These are the activations of a small neural network, seen along a few directions. Each row is one input.
In each table, some parts of the input vary, and every possible input appears once, in random order.
Descriptions start from the smaller parts, as in this example, which fits no table here: one of 8 places around a ring, together with either a single point or (one of 2 separate values, together with one of 4 places along a line) or one of 11 places around a ring.
Shared parts are said once, and a part with two or three values counts as separate values.

Other details of the inputs vary at random and push rows far along two fixed directions, the same in every table; ignore that.
These rows show it; all are for the same input, with only those details redrawn:
[ 47   9  17  -3 -18  13  -7  -7 -24  21 -13  -1]
[15 22 33 28 31 -9 24 -6 -4 11 18  8]
[-50 -36 -36 -29 -13 -12 -40  -7  14   5  -7  25]
[-52  -6   1  17  41 -29   7  -6  23   0  28  27]
[ 20  -8  -3 -16 -24   9 -23  -7 -15  17 -16   6]
[15 21 33 28 31 -9 24 -6 -4 11 18  8]

Table:
R1: [ 15  -5 -11 -22 -32   6 -18   6 -20  -7  -6 -21]
R2: [-58 -28 -44 -25 -27  -8 -29  -3   4 -20  -4  12]
R3: [ 42  13   9 -13 -22  14   1   1 -30   1  -1 -15]
R4: [-21 -16 -28 -11  -6   8 -10  -3  23  -5 -18  -1]
R5: [ 17  19  23  21  37  -3  36  12  11  -8  17 -15]
R6: [ 24  -5 -21 -16 -21   9 -13 -14  -1   8 -20 -15]
R7: [ 47  10  18  -3 -18  13  -7  -7 -24  21 -13  -1]
R8: [ 17  -1 -14  -7 -38  10 -11 -10  -9  -6 -23 -21]
R9: [-50  -9   3   9  47 -20   7  11  32  -1  22  30]
R10: [ 35  15  11   5 -34  13   2   2 -31  -9 -12 -28]
R11: [ 14  23  19  28  31 -12  34  -5   5  -8  23 -17]
R12: [ 12  -8  -4 -16 -35  19 -11  18 -14 -10 -17 -19]
R13: [ 19  -7   1 -11 -27  24 -19   6  -7  13 -23  10]
R14: [  8  24  30  25  25   5  38  14  -5 -11  21  -3]
R15: [-59  -3   0  30  33 -27  10 -10  23  -7  20  30]
R16: [  9  18  29  18  31  -6  34  24   0 -13  25 -14]
R17: [ 46  19   2  10 -25  16   7 -17 -12   8 -26 -22]
R18: [-50 -35 -40 -44 -12  -3 -28  18  14 -14   0  14]
R19: [ 19  -7 -10 -14 -29  22  -9   5  -2  -5 -24 -19]
R20: [ 22  22  18  23  42   0  36   4  16   1   9 -10]
Changing only one part turns R4 into R6. The same change can be made to R13. Which row results?
> R7
What is each input in this table made of?
> one of 4 separate values, together with either a single point or one of 4 places along a line
Which other rows does R16 become when the choice among 4 separate values takes its other values? List them by row number.
> R1, R10, R12
Which other rows does R3 become when the choice among 4 separate values takes its other values? List them by row number.
> R2, R14, R18

Table:
R21: [-19  14   5  28  32 -19  24 -14  12  -8  26  -3]
R22: [-52 -33 -37 -24 -21 -20 -41  -7   6  -4  -1  15]
R23: [ 23  14  13   7  -4   6  17  -3 -11  -6   8 -16]
R24: [ 60  15  -6 -10 -33  19  -1 -11 -21   6 -26 -30]
R25: [ 16  -2  -1 -11 -13   2 -12  -7 -15  17  -6   2]
R26: [-37 -31 -33 -39 -11   5 -32  15  13  -3  -5  24]
R27: [ 11   4 -14   1 -17   9  -2 -12   3   0 -24  -8]
R28: [-28  11  21  20  27 -15  21  16   1 -15  29   6]
R29: [ 21  16  23  22  -6   1   5  -9 -17   9  -4   3]
R30: [ 29  18   7   7   1   6  23   1  -6 -10  -1 -23]
R31: [-20 -15  -7 -13   2  -7 -11   4   0  -2   8  12]
R32: [-53 -29 -43 -15 -22  -4 -30 -16  19  -7 -13  14]
R33: [ 26   7  21   6   4  13  12  21  -4  -1  -2 -18]
R34: [ 13 -12 -11 -33 -18  11 -21   3  -5  10 -12   9]
R35: [-11   9  10  17  45 -17  17  -6  15   9  24  19]
R36: [-12   4  18  19  37 -17  21   8  20  -9  20  -7]
R37: [ 11 -11 -11 -19 -20  14 -23 -10   0  21 -24  20]
R38: [-23  10  20  20  28 -23  18   4   1 -13  29   7]
R39: [-48 -38 -36 -17 -14  -6 -37  -5  30   3 -20  12]
R40: [ 25  13  22  16   2   7   6  -9 -14  18  -7   8]
R41: [-19  10  20  16  34  -9  21  17   2  -7  26  11]
R42: [ 49   9   7 -11 -38  32   0   9 -27  -3 -16 -24]
R43: [-14   4  13  26  40 -21  17  -1  22   0  18  -5]
R44: [ 54  13   0 -13 -35  30   6  13 -23  -6 -25 -30]
What is each input in this table made of?
> one of 4 places along a line, together with either a single point or one of 5 places along a line
Changing only the place on the line of 4 turns R36 into R43. The same change can be made to R23. Which row results?
> R21
A walk changes only the place on the line of 4. It starts at R28 and steps to R38. List the rest of the walk in order.
> R22, R29
Which other rows agree with R37 in the place on the line of 4? List them by row number.
> R27, R29, R32, R39, R40
A walk changes only the place on the line of 4. It starts at R27 and steps to R24. List the rest of the walk in order.
> R30, R44
